Each row below is a small network's average activation on inputs in which a field has the value named, seen along a few directions.
Values that are neighbours, or in one group, have similar rows; names and order tell nothing.
In the rows, zero is written as 500.
Strong random noise was added to every row along 10 fixed directions; ignore it. To show where, here is one row again and again, with new noise each time:
[554 412 513 402 542 409 452 403 560 375 610 535 353 522 534 497 497 564
 250 506]
[291 417 367 418 575 514 291 499 536 378 520 367 595 441 545 571 584 595
 728 416]
[474 507 422 247 506 413 517 566 450 620 442 477 310 643 524 493 617 426
 334 620]
[475 553 393 286 540 627 393 601 412 761 550 487 565 443 517 510 299 327
 452 356]
[473 584 503 436 600 377 619 475 389 558 404 619 444 552 445 555 510 478
 569 425]
[561 531 438 337 645 501 498 583 501 501 553 506 389 477 498 434 359 483
 251 549]
[468 462 469 468 494 394 420 440 406 511 581 612 475 469 546 531 495 478
 462 370]
[517 552 474 712 482 490 593 539 516 280 602 595 618 416 520 446 492 562
 671 567]
[574 453 482 529 382 596 545 483 537 470 467 400 712 578 571 465 553 365
 620 566]
[438 401 375 414 712 284 483 355 560 123 488 413 515 567 556 554 616 652
 850 486]
[469 550 598 498 507 489 487 455 571 526 539 627 436 464 473 590 356 525
 514 394]
[382 415 566 597 313 472 535 302 481 456 443 516 621 599 485 640 834 547
 698 407]


Values of Z:
z4: [586 497 678 691 330 532 528 568 504 594 280 389 513 598 505 456 539 394
 417 646]
z9: [278 567 652 655 549 408 378 662 591 499 271 561 371 410 519 516 438 558
 570 592]
z7: [537 393 444 435 522 452 255 509 557 435 536 337 472 493 590 446 372 480
 488 512]
z2: [510 455 451 518 582 455 457 510 382 495 469 509 466 375 503 454 519 559
 457 442]
z5: [372 390 448 458 461 559 260 455 594 570 529 407 517 417 534 587 438 585
 660 375]
z6: [444 493 545 565 488 368 439 415 466 531 523 592 463 511 555 542 486 455
 590 403]
z3: [396 518 460 519 479 338 376 547 561 414 717 547 289 438 514 547 490 676
 647 525]
z8: [394 545 413 610 687 322 428 680 329 534 324 526 520 454 539 409 507 431
 601 531]
z1: [566 489 443 414 526 710 453 605 563 575 423 286 551 487 504 427 434 492
 533 583]
Z is arranged as 3 separate groups.
Which other values are in the same group as z3? Give them in the order they are listed.
Answer: z4, z7
Which other values are in the same group as z8? Give them in the order they are listed.
Answer: z9, z6

Values of S:
s4: [459 298 337 223 532 403 145 314 407 519 762 482 442 490 625 513 402 407
 100 255]
s5: [499 416 505 279 731 373 466 363 598 498 338 467 384 561 511 592 310 559
 612 400]
s6: [445 497 604 547 240 483 551 360 224 865 344 738 583 494 424 620 663 409
 512 207]
s1: [568 454 836 908 333 268 643 368 288 582 186 711 613 644 578 477 678 254
 364 481]
s3: [716 582 400 288 510 406 728 476 620 488 619 459 272 766 484 435 568 475
 580 747]
s7: [851 637 613 679 583 530 936 423 412 443 426 519 696 514 380 402 367 422
 703 500]
s8: [530 500 554 576 605 394 349 539 326 580 472 519 578 399 493 528 259 433
 490 246]
s9: [596 497 434 239 567 404 454 577 550 589 374 481 272 611 669 492 324 312
 504 615]
s2: [567 527 702 535 562 528 556 475 762 349 441 531 474 538 490 499 390 495
 400 597]
S is arranged as 3 separate groups.
Which other values are in the same group as s9? Give them in the order they are listed.
Answer: s5, s6
Which other values are in the same group as s8? Give them in the order they are listed.
Answer: s3, s7
